Each row has a name. Each question is about the rows just above it.

Zode: [-17 -30  79   0 -11  29 -42 -29 -27  45  30  75 -50 -16 -11 -48 -21  26
  18   2  -2  48  20 -23 -10  26 -26 -54 -20  12 -43 -18   8 -28  71  11
   0  12]
gunug: [ -5 -32  81  -1 -23  26 -39 -31 -11  51  21  74 -40   3 -24 -44 -17  20
  10  34   3  51 -61 -14  -8  36 -21 -46   5 -13 -10  -3 -40   4 -19   7
  11 -13]
fafa: [-13 -32  78   0 -15  29 -44 -26 -19  50  26  76  28  -7 -18 -46 -17  26
  13  14   2  50 -47  -7  -9  31 -23 -54 -12  14 -40 -14   8 -33  77   9
   1  12]
Zat: [-13 -32  78   0 -15  29 -44 -26 -19  50  26  76 -42  -7 -18 -46 -20  26
  13  14   2  50 -47  -7  -9  31 -23  19 -12  14 -40 -14   8 -33  77   9
   1 -14]
kefe: [-13 -32  78   0 -15  29 -44 -26 -19  50  26  76 -42  -7 -18 -46 -20  26
  13  14   2  50 -47  -7  -9  31 -23 -54 -12  14 -40 -14   8 -33  77   9
  29  12]
[-17 -30  79   0 -11  29 -42 -29 -27  45  30  75 -50 -16 -11 -48 -21  26
  18   2  -2  48  20 -23 -10  26 -26 -54 -20  12 -43 -18   8 -28  71  11
   0  12] is in which row? -> Zode
Whose row is [-13 -32  78   0 -15  29 -44 -26 -19  50  26  76 -42  -7 -18 -46 -20  26
  13  14   2  50 -47  -7  -9  31 -23  19 -12  14 -40 -14   8 -33  77   9
   1 -14]? -> Zat

Pir: [  3  19   5  -6   9   0  39  -5  -3  -5   2   2  -1   1  -4  -3   1   4
 -37 -18   2   0  24  38   8  -8  23   5 -19   0  -7  -1   0 -20  -1  -4
   3  -2  -2 -15  70   6  10  10   3   1 -14  -1   9  14]
Zode: [  3  30   2  -6  20   0  21 -15 -12  -7   1   3  -8   0  -3  -3   1   1
 -28 -10   1  -1  10  64   3   2  52   3 -17  -1 -29  -1   0  -7  -1  -3
   2  -9  -1 -10  26   2  12   9   9   0 -15  -2  13  20]
defe: [  1  16   1  -4   5   0  24  -3  -6  -3   1   0  -7   0  -1  -2   0   1
 -38 -22   0   0   6  32   0  -3  15   5 -14  -1 -47   0   0  -1   0  -9
   1  -5  -4  -3  40   1   4   3  11  -1 -15  -5   5  18]
Rumop: [  1   9   2  -4   7   0  27  -2  -1  -4   1   1  -1   0  -3  -1   0   2
 -22  -8   1   0  15  13   3  -3  13   2 -13   0  -5  -1   0  -7  -1  -2
   3  -1  -7 -19  88   9  10  11  20  -1 -35  -6  20  28]
fafa: [  1   9   2  -4   7   0  27  -2  -1  -4   1   1  -1   0  -3  -1   0   2
 -22  -8   1   0  15  13   3  -3  13   2 -13   0  -5  -1   0  -7  -1  -2
   3  -1  -1  -5  62   2   3   3   3   0  -5  -2   8  15]
dur: [  1   8   2  -7  11   0  27  -4  -7  -4   1   3  -3   1  -5  -3   1   1
 -15 -14   1   0  15  78   7 -15  13   3 -20   0 -14  -2   0 -18  -1  -2
  -4  -3  -2 -15  47   5  16  11   5   0 -18  -2  11  15]
sivep: [ -7  20   2  -4   8   0  24  -6  -4  -4   2   1  -5   0  -1  -2   0   2
 -38 -21   1   0  10  17   3  -1  26   5 -12  -1 -36   0   0  -6   0  -7
   1  -5  -3  -5  46   2   2   3   8  -1 -12  -4   4  19]
gunug: [  1  16   1  25   5   0  24  -3  -6  -3   1   2  -7   0  -1  -2   0   1
 -38 -22   0   0   6  32   0  -3  15   5 -14  -1 -47   0   0  -1   0  -9
   1  -5  -4  -3  40   1   4   3  11  -1 -15  -1   5  18]
luva: [  1   9   2  -4   7   0  27  -2  -1  -4   1   1  -1   0  -3  -1   0   2
 -22  -8   1   0  15  13   3  -3  13   2 -13   0  -5  -1   0  -7  -1  -2
   3  -1  -2  -5  62   3   3   3   3   0  -5  -2   8  15]
Zat: [  3  26   2  -6  17   0  12 -14  -3  -7   1   1  -5   1  -2  -1   1   0
 -22 -15   2   0  10  22   6  -4  49   3  -7  -1 -21  -1   0 -15  -1  -2
   1  -8  -2  -8  27   4   4   4   3   0 -11  -1   4  26]
goro: [  2  27   4  -4   7   0  29  -7 -16  -3   2   3  -9   1  -1  -3   0   4
 -49 -21   0   0  15  24   3  -1  33   7   1  -1 -35  -1   0  -4   0  -9
   1  -5  -3  -8  41   2   3   5  14  -1 -16  -4  15  15]
kefe: [  2   9   4  -6   8  -1  18  -4 -33  -4   1   9 -13   1  -3  -3   1   0
 -17 -18   1  -1  26  47  11  -6  14   5 -22   0 -15  -2   0 -16  -1  -4
   3  -3  -3 -14  44   6   6   0  23   0 -27  -2  40  13]
The row with [ -7  20   2  -4   8   0  24  -6  -4  -4   2   1  -5   0  -1  -2   0   2
 -38 -21   1   0  10  17   3  -1  26   5 -12  -1 -36   0   0  -6   0  -7
   1  -5  -3  -5  46   2   2   3   8  -1 -12  -4   4  19] is -> sivep
Which row holds [  3  26   2  -6  17   0  12 -14  -3  -7   1   1  -5   1  -2  -1   1   0
 -22 -15   2   0  10  22   6  -4  49   3  -7  -1 -21  -1   0 -15  -1  -2
   1  -8  -2  -8  27   4   4   4   3   0 -11  -1   4  26]? -> Zat
Whose row is [  1   9   2  -4   7   0  27  -2  -1  -4   1   1  -1   0  -3  -1   0   2
 -22  -8   1   0  15  13   3  -3  13   2 -13   0  -5  -1   0  -7  -1  -2
   3  -1  -2  -5  62   3   3   3   3   0  -5  -2   8  15]? -> luva
Whose row is [  1  16   1  -4   5   0  24  -3  -6  -3   1   0  -7   0  -1  -2   0   1
 -38 -22   0   0   6  32   0  -3  15   5 -14  -1 -47   0   0  -1   0  -9
   1  -5  -4  -3  40   1   4   3  11  -1 -15  -5   5  18]? -> defe
Whose row is [  3  30   2  -6  20   0  21 -15 -12  -7   1   3  -8   0  -3  -3   1   1
 -28 -10   1  -1  10  64   3   2  52   3 -17  -1 -29  -1   0  -7  -1  -3
   2  -9  -1 -10  26   2  12   9   9   0 -15  -2  13  20]? -> Zode

goro: [ 45  21 -17  48   2  -2 -13 -14 -12  13 -40  37   7   9 -32   9 -11   1
  71  -2 -20  17  16  10  42 -20 -17 -22 -22 -27 -11 -40 -21 -38 -19  29
 -13 -24   2 -43 -18   2  11   4 -39 -39  -8  -4   8  -1   2 -14  50   1
 -31   5 -34]
dur: [ 25  52 -30  50  -2  44  36  -5  33  17  -4   8  24   7 -15  -3 -24  16
  46  -9 -11  16  11 -16  32  25  13 -12 -30  -4   9 -17 -18 -15   1   1
  43 -15  13 -13 -29  22  19  46 -34 -29  -6 -31 -18   0  32 -39  17 -18
 -39  49 -37]
luva: [ -6 -25  -3 -64  32  41 -17 -13 -27  -6  45 -10 -34 -13  -3 -38  21  11
 -52   0   6  26 -25  15   4  12 -16  -6  59   2  15  35  55  27   4   0
 -33   9 -19  33  45 -27  -3  -4  48  35  25  -5   5   9 -20  46 -41   9
  20  -8   5]
fafa: [-21  15  -9  45  -4 -12 -19 -10 -15  10 -50  37   6   9 -23  18 -10  -9
  66   1 -16   5  20  13  31 -32 -18 -16 -26 -26 -16 -38 -29 -38 -19  31
 -17 -19   1  15 -19   2  10  -9 -39 -38 -10   8  11  -3  -2 -14  54   3
 -26  -5 -25]
gunug: [ -1  42 -32  44   9   9  -2 -25  -6  24 -18  27  10   6 -37  -6 -14  14
  62  -4 -19  37  13   7  58   0 -13 -28 -17 -22   1 -27 -14 -27 -12  20
  -5 -25   2 -27 -17   6  25  23 -33 -35  -2 -22   2   2   9 -18  35  -3
 -45  28 -55]
Zat: [-35  -6   3  34  -3 -13 -36  -8 -30   3 -57  39   2  10 -21  23  -6 -18
  55   5 -16  -1  18  19  25 -47 -25 -16 -18 -28 -26 -39 -24 -38 -23  30
 -36 -16  -3 -44 -14  -4   0 -25 -31 -30  -7  23  18  -1 -12  -4  52  10
 -18 -29 -14]
kefe: [-35  -6   3  34  -3 -13 -36  -8 -30   3 -57  39   2  10 -21  23  -6 -18
  55   5 -16  -1  18 -24  25 -47 -25 -16 -18 -28 -26 -39 -24 -38 -23  30
 -36 -16  -3 -44 -14  -4   0 -25 -31 -30  -7  23  18  -1 -12  -4  52  10
 -18 -29 -14]
Whose row is [ 25  52 -30  50  -2  44  36  -5  33  17  -4   8  24   7 -15  -3 -24  16
  46  -9 -11  16  11 -16  32  25  13 -12 -30  -4   9 -17 -18 -15   1   1
  43 -15  13 -13 -29  22  19  46 -34 -29  -6 -31 -18   0  32 -39  17 -18
 -39  49 -37]? -> dur
Whose row is [-35  -6   3  34  -3 -13 -36  -8 -30   3 -57  39   2  10 -21  23  -6 -18
  55   5 -16  -1  18  19  25 -47 -25 -16 -18 -28 -26 -39 -24 -38 -23  30
 -36 -16  -3 -44 -14  -4   0 -25 -31 -30  -7  23  18  -1 -12  -4  52  10
 -18 -29 -14]? -> Zat

gunug: [ -2 -40 -26  21 -26  -4 -26  14   3  30   9  -6  -7 -20  28  -9 -17   4
   0  23  -4]
fafa: [ 17  57  26  48  20   3  17  38  21 -20  42 -19 -53 -12  11 -20 -66 -15
 -27  -9 -50]
Zat: [ 17  57  26  48  20 -24  17  38  21 -20  42 -19 -53 -12  11 -20  47 -14
 -27  -9 -50]
luva: [ -2   8  26 -19  -3 -10 -26  -7   3   5  -8  35   4   3  -6  -3  -8 -14
 -27  -1 -20]
Pir: [-11  25  -9  -5   9  -4   2  14  -7  -3  -8  -6  -7 -20 -14  -9  -1  -5
   9  15 -20]
goro: [-11   8  -9 -45   9  30  17 -11  -7 -12  -8   8  16 -12 -23   9  31   4
   9  15  -4]
Rumop: [-11 -40  -9  21 -38 -10   1  26 -44 -20  -8 -60  16  27   3  20 -17  40
  28 -26  -3]
kefe: [ 17   8  -9  21  32  -4 -26 -24  12   5 -16  22  -7  -4 -14 -15  -1  -5
   0  -1 -20]
dur: [-11  25  -9  -5   9  -4   2  14   0  -3  -8  -6  -7 -20 -14  -9  -1  -5
   9   7 -20]
sivep: [ 17 -20  -9  21  32  -4 -26 -24  12   5 -16  22  -7 -19 -14  -9  -1   4
   0  -1  -4]
defe: [-29  25  -9 -19  -3  -4 -14  14  -7 -12   5  22  -7  11  -6   3  -1  -5
  -9  -1 -20]
Whose row is [ 17  57  26  48  20 -24  17  38  21 -20  42 -19 -53 -12  11 -20  47 -14
 -27  -9 -50]? -> Zat
Which row holds [ 17 -20  -9  21  32  -4 -26 -24  12   5 -16  22  -7 -19 -14  -9  -1   4
   0  -1  -4]? -> sivep
The row with [-11   8  -9 -45   9  30  17 -11  -7 -12  -8   8  16 -12 -23   9  31   4
   9  15  -4] is -> goro
Which row holds [-11  25  -9  -5   9  -4   2  14  -7  -3  -8  -6  -7 -20 -14  -9  -1  -5
   9  15 -20]? -> Pir
Whose row is [ 17  57  26  48  20   3  17  38  21 -20  42 -19 -53 -12  11 -20 -66 -15
 -27  -9 -50]? -> fafa

sivep: [ 18  -3 -14   7 -13  14 -19 -10  -6 -54   9 -12  -6   1 -25  -2  13 -14
   3  11  11  -2  18 -21  18  17  20 -12  -2  -4   2  13  15  -7  18 -19
  -9   1  -5  -8 -12 -12 -13  17  15]
defe: [ 18  -3 -14   7 -13  14 -19 -10  -7 -54   9 -12  16 -19 -25  -2  13 -14
   3  11  11  -2  32 -21  18  17  20 -12  -2  -4   2  13  15  15  18 -19
   8   1  -5  -8 -23 -12 -13  17  15]
fafa: [-20  11  16  -2  18  -3  16  20   6  52  -5  18  10  22  26   4 -10  16
  -5 -11 -13   1 -17  18 -19 -20 -26  13   7  12  -9  -8 -12 -21 -25  28
  -6   9   2   5  25  13  12 -26 -15]
luva: [ 25 -15 -22  -7 -21  -2  -4 -31 -14 -68   1 -25  -1 -25 -36  -4  18 -13
   3  15  10  -8  24 -25  20  29  25 -17 -16 -21  10  17  -3  20  32 -44
  -2  -6  -7  -6 -32 -11 -13  40  -2]
Where do [ 18  -3 -14   7 -13  14 -19 -10  -7 -54   9 -12  16 -19 -25  -2  13 -14
   3  11  11  -2  32 -21  18  17  20 -12  -2  -4   2  13  15  15  18 -19
   8   1  -5  -8 -23 -12 -13  17  15] appear? -> defe
Whose row is [ 18  -3 -14   7 -13  14 -19 -10  -6 -54   9 -12  -6   1 -25  -2  13 -14
   3  11  11  -2  18 -21  18  17  20 -12  -2  -4   2  13  15  -7  18 -19
  -9   1  -5  -8 -12 -12 -13  17  15]? -> sivep

